A small network was trained on invented records. Each row is its activation on one of them, seen along a few directions.
Each row is followed by the record's values for the fields Faz, Rulad, Nipe, Div, Melav, Deta.
Not every record has every field; a missing one is left out.
Other fields move the rows too, some of them a lot.
In the rows, 500 means zero.
Strong random noise was added to every row along 8 fixed directions; ignore it. To show where, here is one row again and again, with new noise each time:
[495 708 484 505 457 340 350 469 629 659 641 412 541 394 544 385 563 526
 358 405 492 403 488 558 525 498 506]
[507 379 541 469 517 531 499 567 793 573 552 544 679 510 480 409 436 428
 439 597 422 545 692 415 488 447 510]
[480 389 548 553 516 531 481 334 157 654 419 298 495 789 687 557 679 501
 469 268 516 369 182 408 439 526 542]
[381 525 328 591 485 684 506 651 352 669 366 500 354 589 400 805 182 525
 732 790 634 556 680 661 371 640 769]
[430 430 518 525 489 571 432 598 687 604 457 545 565 564 519 501 346 469
 403 649 447 523 664 452 478 387 570]
[403 537 603 643 574 460 491 555 720 595 595 439 575 354 566 452 462 449
 415 539 506 552 653 609 676 434 310]
[595 490 504 430 471 305 507 449 415 409 521 423 489 549 431 569 510 625
 544 514 419 409 299 405 421 633 558]
[388 489 590 551 440 552 275 492 468 650 389 472 501 718 689 502 416 588
 177 490 424 349 413 405 459 152 592]
[345 490 488 543 509 483 458 491 338 396 288 366 303 679 658 561 591 633
 479 536 666 448 298 335 691 634 542]
[344 524 464 585 432 440 330 572 553 594 301 472 339 639 649 499 461 412
 321 549 443 512 423 356 553 538 574]

[561 312 526 394 468 708 560 444 369 475 473 529 561 699 469 514 465 720
 585 545 590 388 520 364 428 262 678]
Faz: m3 / Rulad: k1 / Nipe: z3 / Deta: l2
[385 262 634 743 698 710 753 516 372 584 439 369 554 531 558 633 547 329
 699 422 580 622 582 650 694 548 191]
Faz: m3 / Rulad: k3 / Nipe: z2 / Div: y2 / Melav: t2 / Deta: l2
[432 635 431 485 406 492 214 497 639 651 455 569 481 520 614 342 446 482
 164 443 440 388 542 499 475 249 630]
Faz: m1 / Rulad: k3 / Nipe: z2 / Div: y3 / Melav: t1 / Deta: l1
[571 561 571 449 444 522 426 537 634 357 548 573 570 440 454 422 406 747
 362 658 560 365 598 478 527 178 560]
Faz: m2 / Rulad: k1 / Nipe: z3 / Div: y2 / Melav: t4 / Deta: l4
[424 462 640 679 595 720 559 460 193 676 422 350 467 600 612 755 354 571
 595 525 638 502 540 769 536 309 377]
Faz: m2 / Rulad: k1 / Nipe: z1 / Div: y2 / Melav: t1 / Deta: l4
[341 447 458 680 549 512 616 684 406 363 255 496 240 528 498 660 381 379
 632 725 515 677 542 518 665 732 441]
Faz: m2 / Rulad: k2 / Nipe: z2 / Div: y2 / Melav: t2 / Deta: l1
[465 414 349 459 485 567 520 559 518 526 411 501 535 610 469 567 426 365
 581 607 491 583 508 402 365 781 653]
Faz: m1 / Rulad: k2 / Nipe: z5 / Div: y1 / Melav: t3 / Deta: l3
[400 678 420 655 505 573 432 510 423 712 502 394 373 445 544 498 476 496
 519 395 613 471 498 652 562 395 478]
Faz: m3 / Rulad: k3 / Nipe: z3 / Div: y1 / Melav: t2 / Deta: l2
[458 649 448 569 533 485 465 515 599 654 572 444 469 356 539 366 586 389
 521 314 531 567 572 562 598 534 393]
Faz: m3 / Rulad: k3 / Nipe: z3 / Div: y1 / Melav: t2 / Deta: l3
[627 405 458 502 413 412 562 565 693 417 528 528 485 427 291 417 250 389
 502 700 238 540 464 401 359 539 561]
Faz: m2 / Rulad: k1 / Nipe: z2 / Div: y1 / Melav: t3 / Deta: l1
[304 417 489 699 489 584 447 461 264 572 284 335 334 710 733 568 539 402
 358 461 544 486 239 431 563 498 452]
Faz: m1 / Rulad: k2 / Nipe: z5 / Div: y1 / Melav: t3 / Deta: l4
[528 316 514 539 503 427 615 528 734 405 406 421 463 483 412 408 436 385
 524 564 375 600 493 342 600 592 388]
Faz: m3 / Rulad: k3 / Nipe: z2 / Div: y1 / Melav: t1 / Deta: l4
[437 580 414 397 480 564 334 540 617 534 480 654 479 504 579 391 547 515
 328 529 540 473 577 458 482 395 635]
Faz: m1 / Rulad: k3 / Nipe: z1 / Div: y3 / Melav: t5 / Deta: l1
[493 423 576 436 515 695 588 426 539 511 579 529 683 479 520 405 588 588
 469 459 605 426 587 522 515 197 496]
Faz: m3 / Rulad: k3 / Nipe: z4 / Div: y2 / Melav: t3 / Deta: l4
[671 473 590 332 533 484 502 400 494 598 585 458 723 577 501 504 530 526
 544 363 437 472 528 497 360 533 495]
Faz: m2 / Rulad: k1 / Nipe: z1 / Div: y2 / Melav: t1 / Deta: l3
[576 353 560 476 541 565 603 482 666 446 524 531 613 473 565 268 720 347
 508 405 536 604 623 367 622 545 410]
Faz: m2 / Rulad: k1 / Nipe: z3 / Div: y2 / Melav: t4 / Deta: l1
[501 576 598 661 514 484 491 490 603 529 646 366 573 359 458 453 272 570
 378 582 450 381 437 634 533 291 390]
Faz: m2 / Rulad: k1 / Nipe: z2 / Div: y1 / Melav: t3 / Deta: l3
[594 298 705 421 583 660 563 423 294 582 617 517 694 624 411 668 339 608
 574 448 407 463 640 672 339 106 461]
Faz: m3 / Rulad: k2 / Nipe: z1 / Div: y3 / Melav: t4 / Deta: l1
[439 454 463 578 444 600 483 530 749 757 556 495 575 507 592 282 512 184
 427 455 441 568 659 529 451 427 521]
Faz: m2 / Rulad: k2 / Nipe: z4 / Div: y3 / Melav: t3 / Deta: l4
[561 376 544 434 438 504 464 499 366 515 393 499 502 700 457 634 404 555
 444 525 393 441 461 431 327 395 615]
Faz: m2 / Rulad: k2 / Nipe: z5 / Div: y2 / Melav: t4 / Deta: l4
[386 503 443 398 481 492 364 558 495 545 312 517 367 683 563 540 496 402
 511 466 524 590 552 387 553 652 602]
Faz: m3 / Rulad: k2 / Nipe: z1 / Div: y3 / Melav: t4 / Deta: l3
[368 578 404 566 564 652 396 528 550 808 540 492 595 537 711 423 628 266
 393 352 608 586 591 564 496 559 532]
Faz: m1 / Rulad: k2 / Nipe: z1 / Div: y1 / Melav: t5 / Deta: l3
[421 626 634 587 518 443 307 568 613 520 534 668 543 404 590 598 325 539
 218 556 315 459 606 614 443 144 390]
Faz: m1 / Rulad: k3 / Nipe: z4 / Div: y3 / Melav: t2 / Deta: l3
[587 499 432 520 449 368 372 475 380 637 467 552 507 559 495 599 443 307
 498 380 262 499 387 510 199 592 584]
Faz: m1 / Rulad: k3 / Nipe: z3 / Div: y3 / Melav: t4 / Deta: l3
[648 488 655 422 593 605 524 301 471 553 731 430 813 535 522 424 642 579
 421 276 543 363 464 508 420 288 503]
Faz: m2 / Rulad: k1 / Nipe: z4 / Div: y1 / Melav: t4 / Deta: l3
[428 430 528 553 464 564 467 570 559 655 352 497 393 556 488 580 319 352
 521 561 438 631 693 524 538 491 414]
Faz: m3 / Rulad: k1 / Nipe: z5 / Div: y2 / Melav: t1 / Deta: l4
[510 632 481 532 496 298 460 596 519 358 564 595 387 312 439 599 375 557
 417 652 381 564 444 585 484 473 448]
Faz: m1 / Rulad: k2 / Nipe: z1 / Div: y1 / Melav: t5 / Deta: l1
[378 488 479 529 420 380 405 633 565 520 307 615 265 486 491 540 390 302
 438 606 324 702 575 401 538 598 494]
Faz: m3 / Rulad: k2 / Nipe: z5 / Deta: l1
[599 520 385 348 504 456 637 487 404 326 522 457 437 439 316 499 647 644
 759 479 624 466 475 474 562 772 556]
Faz: m3 / Rulad: k3 / Nipe: z2 / Div: y2 / Melav: t2 / Deta: l1
[539 579 470 551 532 480 510 350 262 657 541 247 471 561 511 476 681 485
 564 295 544 383 270 548 406 631 469]
Faz: m2 / Rulad: k3 / Nipe: z5 / Div: y1 / Melav: t2 / Deta: l4
[558 560 633 406 549 473 510 374 257 450 539 377 527 539 480 654 470 797
 592 434 627 379 410 603 558 371 399]
Faz: m3 / Rulad: k1 / Nipe: z1 / Div: y2 / Melav: t1 / Deta: l2
[597 239 490 425 537 530 668 536 397 526 451 531 511 639 277 725 327 341
 836 596 365 666 617 523 314 672 541]
Faz: m3 / Rulad: k2 / Nipe: z1 / Div: y3 / Melav: t4 / Deta: l4
[339 426 448 608 586 693 550 549 469 450 385 447 487 648 650 583 575 457
 525 579 659 565 474 445 639 550 483]
Faz: m1 / Rulad: k2 / Nipe: z4 / Div: y1 / Melav: t2 / Deta: l2
[512 434 427 409 445 500 496 592 617 446 419 653 468 552 414 441 430 403
 486 568 433 540 545 308 473 611 625]
Faz: m3 / Rulad: k1 / Nipe: z2 / Div: y2 / Melav: t5 / Deta: l3
[537 548 496 463 514 416 473 430 596 450 552 444 492 405 567 242 761 453
 480 321 576 489 492 441 625 570 453]
Faz: m2 / Rulad: k3 / Nipe: z3 / Div: y3 / Melav: t4 / Deta: l1
[526 624 483 654 447 463 493 515 370 705 607 512 411 378 388 604 305 437
 496 487 396 440 494 751 399 370 482]
Faz: m3 / Rulad: k1 / Nipe: z2 / Div: y2 / Melav: t5 / Deta: l4
[574 292 630 255 546 617 531 500 834 476 527 573 779 565 470 331 517 497
 481 468 495 576 823 304 582 439 408]
Faz: m3 / Rulad: k1 / Nipe: z5 / Div: y2 / Melav: t1 / Deta: l3
[294 282 602 785 514 530 633 625 459 349 151 534 257 561 647 673 377 304
 445 704 359 679 347 418 629 453 336]
Faz: m2 / Rulad: k3 / Nipe: z4 / Div: y2 / Melav: t3 / Deta: l4
[496 541 425 555 508 548 505 441 322 608 490 507 476 567 547 570 499 456
 496 429 514 523 532 547 418 446 557]
Faz: m1 / Rulad: k2 / Nipe: z3 / Div: y1 / Melav: t4 / Deta: l1
[548 525 539 456 499 523 490 530 648 345 524 516 594 459 489 407 520 657
 465 602 641 424 566 430 599 420 525]
Faz: m2 / Rulad: k1 / Nipe: z3 / Div: y2 / Melav: t4 / Deta: l2

Here are new rows. What are their fields?
[656 557 618 382 491 248 534 479 473 364 663 521 557 306 311 577 460 638
 522 464 363 491 548 615 460 453 375]
Faz: m3 / Rulad: k2 / Nipe: z5 / Div: y2 / Melav: t4 / Deta: l1
[578 167 686 475 518 522 577 465 645 264 384 457 647 684 448 431 327 630
 332 669 288 404 368 215 462 171 448]
Faz: m2 / Rulad: k3 / Nipe: z2 / Div: y1 / Melav: t1 / Deta: l4
[420 511 600 630 577 560 437 404 258 503 468 383 515 576 618 649 406 700
 394 449 587 316 344 657 547 259 438]
Faz: m1 / Rulad: k3 / Nipe: z2 / Div: y3 / Melav: t1 / Deta: l2
[625 529 543 356 436 270 508 349 140 337 418 375 289 578 434 632 572 690
 611 348 449 424 213 425 497 671 450]
Faz: m3 / Rulad: k1 / Nipe: z5 / Div: y2 / Melav: t1 / Deta: l1
[677 336 710 512 579 428 728 377 582 471 817 445 764 346 452 367 571 412
 565 357 317 508 513 629 448 345 248]
Faz: m2 / Rulad: k2 / Nipe: z4 / Div: y3 / Melav: t3 / Deta: l1
[549 558 505 466 501 391 483 366 287 523 520 420 493 500 525 487 671 530
 602 292 477 423 304 449 466 621 509]
Faz: m3 / Rulad: k3 / Nipe: z3 / Deta: l3
[453 485 554 613 600 599 576 489 416 439 517 509 511 401 609 515 612 489
 550 472 665 578 605 607 696 477 323]
Faz: m1 / Rulad: k1 / Nipe: z3 / Div: y2 / Melav: t4 / Deta: l1
[588 618 457 396 373 259 362 356 407 676 468 372 437 539 520 427 680 412
 419 196 353 420 292 442 378 640 499]
Faz: m3 / Rulad: k3 / Nipe: z5 / Div: y2 / Melav: t1 / Deta: l4
[544 484 410 556 479 403 475 506 467 647 446 565 531 602 496 615 397 239
 488 455 255 604 487 449 263 635 564]
Faz: m1 / Rulad: k2 / Nipe: z3 / Div: y1 / Melav: t4 / Deta: l3
[497 416 558 439 578 475 495 345 421 448 456 394 575 621 655 409 815 466
 493 303 547 464 294 281 633 763 417]
Faz: m1 / Rulad: k1 / Nipe: z5 / Deta: l3
[527 478 672 529 545 607 427 334 343 788 536 336 643 670 689 517 554 516
 386 232 513 393 426 603 481 239 382]
Faz: m2 / Rulad: k1 / Nipe: z1 / Div: y2 / Melav: t1 / Deta: l2
[394 369 433 548 530 663 549 574 296 460 256 516 287 694 520 663 412 506
 631 681 605 523 410 451 445 580 660]
Faz: m2 / Rulad: k3 / Nipe: z1 / Div: y3 / Melav: t5 / Deta: l4
[602 477 515 445 544 538 527 388 360 577 600 529 607 544 614 389 795 412
 433 283 513 455 313 487 443 536 527]
Faz: m2 / Rulad: k1 / Nipe: z1 / Div: y2 / Melav: t5 / Deta: l1
[486 416 442 526 524 621 555 508 360 645 492 461 463 582 538 541 544 423
 572 439 584 568 477 524 443 494 539]
Faz: m3 / Rulad: k2 / Nipe: z1 / Div: y1 / Melav: t5 / Deta: l4
[355 495 473 502 599 666 521 537 480 337 407 556 480 540 579 578 569 648
 558 640 776 485 583 472 653 506 515]
Faz: m1 / Rulad: k3 / Nipe: z4 / Div: y3 / Melav: t2 / Deta: l2
[454 457 491 469 464 625 464 465 314 588 453 430 475 636 502 579 473 626
 560 484 624 420 497 476 487 435 620]
Faz: m3 / Rulad: k2 / Nipe: z5 / Deta: l2
[495 530 460 485 581 650 542 436 426 611 557 428 644 487 519 469 597 532
 681 457 659 457 565 544 481 631 588]
Faz: m2 / Rulad: k3 / Nipe: z3 / Deta: l3
[436 528 636 602 613 569 575 421 407 482 558 452 459 426 630 452 681 532
 488 363 608 489 535 610 655 366 320]
Faz: m2 / Rulad: k3 / Nipe: z4 / Div: y3 / Melav: t2 / Deta: l1
[428 486 541 585 532 505 475 554 442 430 411 650 383 479 553 640 428 470
 433 586 400 566 549 544 487 374 434]
Faz: m1 / Rulad: k3 / Nipe: z4 / Div: y3 / Melav: t2 / Deta: l1
[453 403 441 570 498 479 432 602 863 575 451 628 559 419 541 317 530 147
 417 538 390 676 704 410 529 551 429]
Faz: m1 / Rulad: k3 / Nipe: z3 / Div: y3 / Melav: t4 / Deta: l4
